These are the activations of a small neural network, seen along a few directions. Each row is one input.
In each table, some parts of the input vary, and every possible input appears once, in random order.
Descriptions start from the smaller parts, as in this example, which fits no table here: ring(8) and (point or line(9) or (values(2) and line(6))).
Shared parts are said once, and a part with two or three values counts as separate values.

Table:
x1: [  2 -65   4  40  16  30 -11   5 -62 -12 -21]
x2: [-46  43  12 -31  28 -31  -6  23  65  35   8]
x3: [-18 -23 -11  21  -1  10  31 -11 -37  24  87]
x4: [ -5  65   4   0   6 -21  35  19  46  39  48]
x5: [-81 -25  26 -22  15  32 -23 -25  -2   3  17]
x6: [ 13  -7  -4  -2 -49  -4 -16  -3  18  -1  82]
x7: [ 16 -27 -34   8 -36  18  10 -11 -42   8  66]
x8: [ 44 -42 -12  32 -29 -11  19 -32 -49 -21  30]
x9: [ 51 -51   9  51  -2  15   9   5 -48   4  29]
x10: [-24 -31  10 -38 -31  -9 -49   3  39 -11  39]
x11: [-45 -33   4 -33 -20  44 -41 -23  -6 -20  -3]
x12: [ 62  35 -30  14  -5 -26  51  -9 -29  -4 -27]
x13: [-30  43 -14 -44  14  31 -19  -4  10   2 -53]
x14: [ 21  16  27   0  23 -28 -26  36  68   8 -52]
x15: [ 25  62 -22 -11 -28 -16  13  18  38  21  30]
x16: [-16 -51  19 -11 -15  16 -29 -43  -5 -55 -37]
x17: [ 13  17 -33   5  15  -4  34  -9 -46 -25 -77]
x18: [-62  48   8 -31  46  22  -2  -5  17  22 -34]
x19: [-10 -57  37  11  17  37 -44  -7  -1 -25 -36]
x20: [-16  35 -47 -20  10  28  22  11 -46  12 -42]
x21: [  5 -47  28 -16 -28 -41 -38 -18  38 -42   4]
x22: [-67 -37  -8   7  11  28  11 -12 -62  12  31]
x23: [-19  -2  21  10 -15 -12   7  -3  26  16 104]
x24: [ 57  50   4   7 -26 -50  23  -2  35 -11 -10]
x25: [-35 -43 -31  -3 -23  36  -6 -13 -64  -6  13]
x26: [  1  18  18   2  44  24 -21  10  19  -4 -87]
x27: [ 48 -32  42  37 -18  -9 -16  13  18  -4  47]
x28: [ 65  23 -11  37  24   2  40  27 -26  25 -26]
x29: [-48  40 -23  -8  44  20  36  11 -42  29 -21]
x30: [ 31  49 -51  -7 -11   7  41  12 -23  29  12]
x31: [-61 -24  32 -25   5 -20 -27   4  44  12  60]
x32: [  8 -55  47   6   0 -14 -49  19  43 -13   1]
x33: [ -2  26   0 -22  15   0  -3 -24  15 -36 -88]
x34: [ 20  25   7 -23  -4 -55 -12   0  59 -22 -50]
x35: [ 18  10 -14  27  44  21  19  28 -43   5 -75]
x36: [ 59  38  24  28   2 -21  11  32  43  19 -10]
x37: [ -6 -61 -17  21 -14   8   1 -33 -64 -40 -21]
x38: [-11  41 -14 -43  -4 -24 -27  20  58  12 -12]
x39: [ 42 -23  20  20 -46 -35  -7 -22  15 -30  47]
x40: [  1  52 -27   6  24   1  61  12 -17  44  33]
What do these inputs look like to the network?
Answer: values(2) and line(4) and ring(5)
Changing only the line(4) part turns x11 into x5. The same change can be made to x6. Which row results?
Answer: x23
Changing only the line(4) part turns x38 into x14. The same change can be made to x30. Which row results?
Answer: x28
Start at x32 and move only the ring(5) part, one step at a time. The first step leads to x27. Which rows follow, in order?
Answer: x9, x1, x19
Change only the line(4) part in x20. List by row number the other rows that result.
Answer: x17, x29, x35
Change only the values(2) part in x2. List by row number the other rows that result.
Answer: x31

Table:
x41: [ -58 -105   10   11   16   41  -31  -11  -83   -4  -14]
x42: [-31 -96  38  44 -10   8 -40 -14  -9 -64  -7]
x43: [-14 -79 -17  45  15  84  15 -23 -88   7  19]
x44: [-46 -24 -13 -43 -11  25 -11 -24 -71 -16 -55]
x45: [  4  -3  18 -31 -54  32 -76  -1  34 -11  26]
x46: [  4  30 -72 -16  33  47  38 -10 -47  -2 -54]
x47: [ 37  57  32  -5  15 -39  21  62  72  43   3]
x48: [-32   3 -44 -52  28   9 -10  -3 -42  -3 -87]
x49: [ 57  75 -11  52  20 -17  52  50 -11  40 -46]
x50: [ 20  22 -18 -41 -21  18 -64  26  74   9 -16]
x51: [-38 -42   1  36  -3  11  -2  -7 -44  24 124]
x52: [ -6   0 -40  -8  -7  69  40 -35 -77 -10 -16]
x53: [ 20  46  34 -29  26  26 -43  55  87  43 -38]
x54: [-14 -14  15  -3 -40  -6 -24 -28   4 -74 -47]
x55: [-80 -76  41   2   0  -2 -21 -31  16  -6  96]
x56: [ 66  16  -9  -1   3 -53   5 -35  29 -21 -38]
x57: [ -36   38    7  -23   74    9    2   33  -34   19 -108]
x58: [-69   1  19 -41 -36 -17  -5 -47  29  -9  56]
x59: [ 61  38 -65  28 -27 -20  44  17 -21  15 -20]
x60: [-31  33 -20 -11 -35  -4  18 -21 -31  11  85]
x61: [ 30  -5  11 -23 -60 -29  -4   7  13 -21  72]
x62: [  -9   40   33   17   42  -21   -8   24   47  -23 -106]
x63: [ 60 -17  22  -4 -28 -37  11 -51 -10 -45   4]
x64: [ 48 -75  -6  76 -24  17  25   9 -74  13  59]
x65: [-56  57  38 -29  48 -25  26   9  85  42  -6]
x66: [-21  64 -55 -17  -1 -23  25   4  10  28  45]
x67: [ 60  50  43  27  47 -49  16  -6  45  13 -67]
x68: [ -3  11 -17  -7  -5 -23 -25  -8  38 -50 -84]
x69: [-21  99   0   5  43 -17  41  35  25  55  21]
x70: [ 47 -98  40  40   4 -19  -5 -34 -21 -35  40]
x71: [ 18 -85  35  23 -23 -18 -19  22  -1  -8 109]
x72: [ 54   5 -28  32 -57   2  47 -11 -58  -1  23]
x73: [-10 -84  40  14 -22  43 -90   8  21   7  62]
x74: [-58  29 -15 -47  -1 -32   6 -22  71  13  16]
x75: [  4  68 -20  11  81  55  45  26 -38  15 -78]
x76: [ 42  21 -25 -29 -30 -46   3  34  57   5  30]
What do these inputs look like to the network?
Answer: line(4) and (values(4) or ring(5))
Changing only the line(4) part turns x57 into x41. The same change can be made to x47. Which row results?
Answer: x71
Change only the line(4) part in x42. List by row number the other rows that result.
Answer: x54, x62, x68
Change only the values(4) part in x53. List by row number the other rows that result.
Answer: x47, x65, x69
Which other rows agree with x61 in the line(4) part? List them by row number.
Answer: x44, x45, x52, x54, x58, x60, x63, x72
